A small network was shown many inputs. Here are its activations along a few directions, one row for each input.
In each table, some parts of the input vary, and every possible input appears once, in random order.
Descriptions start from the smaller parts, as in this example, which fits no table here: one of 3 separate values, together with either a single point or one of 9 places around a ring or (one of 4 places along a line, together with one of 8 places around a ring).
Shared parts are said once, and a part with two or three values counts as separate values.
In the rows, 128 means zero.

Other details of the inputs vary at random and push rows far along two fixed directions, the same in every table; ignore that.

Rows:
R1: [162 114 121 135 128 128 162 153 142  93 120]
R2: [118 153 139 117 111 112 104 136 123 134 128]
R3: [152 130 125 147 121 121 170 157 138 107 118]
R4: [150 121 116 162 136 137 181 130 138 110 119]
R5: [ 87  98  93 132 209 182 141  90 120 184 147]
R6: [160 133 127 149 124 126 166 151 147 106 131]
R7: [120 125 129 110 128 129 101 124 116 136 127]
R8: [121 156 141 123 106 115  99 116 123 125 126]
R9: [163 115 123 132 126 127 163 149 139  95 122]
R10: [113 135 154 117 125 125 103 123 116 134 134]
R11: [116 125 132 106 117 119  93 124 122 132 130]
R12: [125 146 134 127 116 129 108 116 124 136 136]
R13: [115 128 155 115 107 114  98 126 118 130 127]
R14: [156 114 116 142 148 140 176 148 146  97 132]
R15: [123 140 137 101 119 120  91 123 121 127 135]
R16: [148 131 126 150 124 119 173 148 138 103 112]
R17: [128 140 132 126 110 127 105 116 121 138 128]
R18: [153 103 113 141 141 135 177 147 151 101 126]
R19: [121 133 130 125 117 121 106 122 127 146 131]
R20: [124 136 131 127 107 123 107 115 126 136 132]
R21: [121 136 159 111 104 114  90 129 112 129 121]
R22: [113 144 137 122 107 106 107 126 124 130 118]
R23: [124 127 134 104 111 115  96 124 124 127 130]
R24: [143 135 126 151 134 124 175 145 140 105 121]
R25: [ 96 106  99 145 186 170 139  93 115 194 139]
R26: [119 143 136 125 102 112 101 114 124 128 122]
R27: [148 125 124 148 118 117 172 156 143 106 122]
R28: [ 84  90  89 140 220 187 152  87 113 190 152]
R29: [121 129 129 105 125 128  95 124 124 134 123]
R30: [119 127 133 103 113 116  87 125 125 129 128]
Description of these inputs: one of 3 separate values, together with either a single point or one of 4 places along a line or one of 5 places around a ring.
Start at R2 and move only the place on the ring of 5, one step at a time. The first step leads to R6. Which rows follow, in order?
Answer: R12, R8, R24

Rows:
R31: [140 133 143  86  93 116  64 129 126 145 129]
R32: [ 91  89 144  95 176 140 121 142 112 142 142]
R33: [118 113 100 124 181 163 135 103 127 128 140]
R34: [100 107 101 167 144 137 148 100 130 165 141]
R35: [103 123  96 153 174 171 171 105 121 173 149]
R36: [100 126 111 154 126 127 118 113 131 167 141]
R37: [120 125 119 109 141 140  97 101 130 120 128]
R38: [ 95  85  73 137 203 172 168  92 127 155 126]
R39: [167 124 135 190 126 142 219 174 136  91 109]
R40: [185 161 164 147  63  73 151 166 162  62 103]
R41: [101 110  99 157 164 167 174  85 125 169 141]
R42: [114  77  82 133 181 164 157 105 125 169 130]
R43: [193 140 134 106  74  87 144 195 143  54 116]
R44: [121 167 140 116  86 115  89 133 127 140 135]
R45: [115 164 155 122  99  89  97 123 102 131 110]
R46: [166 116 134 195 120 142 219 165 144  94 102]
R47: [ 99 141 122 136 115 111 111 110 111 144 145]
R48: [128  91 110 133 167 166 131  91 123 138 151]
R49: [112 162 156 125  89  91  74 127 118 152 105]
R50: [166 114 100 194 134 128 225 169 159  98 140]
R51: [181 161 156 144  65  94 161 158 166  64 113]
R52: [161  93 168 110 102  96 155 188 154  55 114]
R53: [100 148 118 137 164 155 143 104 122 165 146]
R54: [108 148 142 132 129 114 113  98 122 148 122]
R55: [181 146 136 170 123 111 200 174 161  84 120]
R56: [107 117 107 152 143 156 152  96 133 166 135]
R57: [108 153 130 120 109 126 112 108 115 142 138]
R58: [109 160 159 120  88  85  82 111 106 139 104]
R59: [133 102 107 116 173 161 142 118 117 163 148]
R60: [109 141 131 145 146 131 121 110 133 167 125]
R61: [112 158 138 128 116 130 105 112 138 153 131]
R62: [165 127 141 117  96 125  93 140 142  96 137]
R63: [ 88  95 113 181 185 180 189  86 100 173 120]
R64: [103 163 167 121  84 108  84 120  87 127 111]
R65: [ 96  96 101 181 194 159 184  90 120 189 117]
R66: [104 134 115 139 129 148 123 107 133 171 136]
R67: [119 171 155 117 105  94  94 118 117 126 124]
R68: [108 163 139 119 123 125 114 105 120 138 138]
R69: [113 138 125  89  99 106  64 121 129 120 108]
R70: [202 117 143 133  81 112 140 159 158  49 128]
R71: [124 156 135  87 116 122  59 126 124 112 132]
R72: [113 144 123  90 102 110  62 132 132 126 111]
R73: [172 117 182  92  81  74 142 204 143  27 118]
R74: [115 182 153 108  95 112  77 127 128 142 135]
R75: [ 95 138 138 149 142 148 130 117  92 159 121]
R76: [ 99  95  71 137 210 178 162 116 130 165 132]
R77: [104 152 140 123  73  87  76 110 117 133 134]
R78: [191  94 107 161 162 160 209 156 150  75 150]
R79: [126 147 135  95 107 124  54 123 138 119 123]
R80: [187  99 104 143 121 126 194 177 160  85 115]
R81: [155  62 133 145 169 144 218 183 160  85 126]
R82: [112 153 123  82 111 108  68 136 118 118 119]
R83: [ 98 124 141 155 127 144 127 103 105 159 109]
R84: [127 113 121  99 146 141 109 108 109 154 144]
R85: [100  98 154  91 152 129 103 154 120 134 137]
R86: [120 118 111  96 134 126 109 122 109 138 131]
R87: [105 164 137 119  84  91  74 130 113 137 143]
R88: [ 88  74 142 102 174 140 129 122 116 141 134]
R89: [127 106 112 127 169 168 109 111 122 151 158]
R90: [101 142 128 134 142 143 133  87 126 156 135]
R91: [138 130 145  82  93 110  71 114 115 134 129]
R92: [108 151 138 139 131 115 110 128 112 164 116]
R93: [108 156 141 132 126 109 110 125 104 153 117]
R94: [115 179 156 111 105  96  78 125 116 139 126]
R95: [120 110 112 100 127 125 108 114 115 141 124]
R96: [127 140 128  82 100 109  66 145 116 138 127]
R97: [181 114 118 143 124 132 168 150 167  62 116]
R98: [194 109 134 124  95 114 158 157 153  85 121]
R99: [137 122 126  98 131 137  95 129 119 156 141]
R100: [182 113 103 155 156 152 196 166 166  71 128]
R101: [173 119 105 135 127 117 194 167 153  52 111]
R102: [130  98 110 130 174 167 133 100 116 133 158]
Describe the family of inputs behind these rows.
Answer: one of 6 places around a ring, together with either a single point or one of 5 places around a ring or one of 6 places along a line
The inputs of R85 and R73 match in every part but the place on the ring of 6. If R99 is changed in the same way as R85 into R73, which row does it become?
Answer: R84
The inputs of R35 and R41 match in every part but the place on the ring of 6. If R53 is changed in the same way as R35 into R41, which row does it become?
Answer: R90
Start at R98 and move only the place on the ring of 5, one step at a time. The first step leads to R70. Which rows follow, in order?
Answer: R97, R69, R42
Start at R76 and move only the place on the ring of 5, one step at a time. The first step leads to R96. Which rows follow, in order?
Answer: R99, R89, R100
Start at R46 and move only the place on the line of 6, one step at a time. The first step leads to R49. Which rows follow, in order?
Answer: R60, R61, R66, R36
